A small network was trained on made-up records. Each row is its average activation on records with the value named, seen along a few directions.
Values that are neighbours, or in one group, have similar rows; names and order tell nothing.
In the rows, zero is written as 500.
Random noise pushes rows far along 5 fixed directions. That doesn't count. These rows show it; they differ only by the noise:
[401 593 363 397 405 408 569 546 520 614 426 679 490 473 479 397 459 354
 653 610]
[267 545 499 638 488 694 446 424 554 603 625 584 527 260 641 431 362 397
 319 213]
[334 472 338 249 321 203 579 572 549 373 272 715 387 633 412 559 440 275
 658 501]
[525 632 445 345 451 256 678 521 491 388 273 639 548 557 385 445 568 431
 664 622]
[365 573 601 654 383 549 231 337 723 527 491 683 627 410 819 512 445 510
 244 541]
[582 570 599 445 574 300 704 448 439 154 274 496 580 510 344 564 605 532
 510 412]
[457 559 533 388 488 273 679 463 494 182 265 575 532 532 388 553 539 436
 489 314]


Values of Z:
z10: [515 319 305 317 418 334 494 660 468 346 412 499 340 744 393 623 461 491
 596 620]
z4: [715 570 516 602 573 545 559 478 509 632 484 540 578 442 575 331 549 610
 590 757]
z8: [322 754 373 332 303 392 640 433 599 584 335 796 513 502 615 257 439 349
 476 371]
z5: [543 385 432 627 661 745 487 565 416 489 715 289 483 496 392 483 462 552
 469 303]
z9: [506 440 269 451 336 452 379 624 592 656 594 619 349 573 618 333 406 393
 606 633]
z7: [356 289 447 575 471 752 398 593 387 783 736 436 269 404 491 601 389 426
 586 522]
z3: [447 595 590 579 453 739 342 436 596 929 724 419 586 383 714 373 471 532
 359 509]
z6: [419 451 642 337 385 257 470 411 643 242 363 526 474 646 606 600 520 475
 314 187]
z2: [433 566 257 307 603 626 735 749 301 848 731 420 469 540 226 328 476 379
 788 431]
z1: [326 644 377 395 283 465 338 545 673 861 482 590 487 678 635 393 479 381
 552 603]
The values of Z form a line.
Going along Z from z2 by way of its neighbour z1, in what order are z4, z8, z9, z6 met?
> z6, z8, z4, z9
How many steps from neighbour to neighbour lead from z3 to z5, at the fewest?
> 7

Values of J:
j9: [497 442 699 706 713 628 509 388 325 277 532 366 523 356 407 671 570 628
 386 389]
j1: [446 417 532 381 406 435 470 496 537 548 460 523 389 510 491 587 464 393
 554 472]
j4: [426 659 476 528 449 502 546 400 548 428 412 689 609 450 632 371 485 503
 384 428]
j5: [526 727 270 405 542 549 681 622 485 764 574 508 605 548 403 177 514 457
 676 499]
j2: [621 378 574 443 423 419 364 532 560 571 487 468 446 610 534 638 538 538
 570 809]
j3: [664 568 507 410 480 388 506 570 496 588 456 420 552 653 408 481 640 573
 679 826]
j8: [507 369 403 428 413 323 516 586 564 330 413 607 392 535 528 535 408 411
 505 477]
j10: [536 618 591 457 553 445 679 432 397 448 400 463 559 434 357 494 585 517
 552 475]
j6: [753 533 458 582 577 479 507 526 439 557 486 539 544 460 510 399 572 631
 672 941]
j7: [432 594 380 348 405 381 524 578 579 533 416 546 527 734 482 431 530 442
 563 490]
The values of J form a line.
Going along J from j8 by way of its neighbour j6, in what order are j9, j4, j3, j7 met?
> j4, j9, j3, j7
How many steps from neighbour to neighbour lead from j5 to j10, at the fewest?
> 5
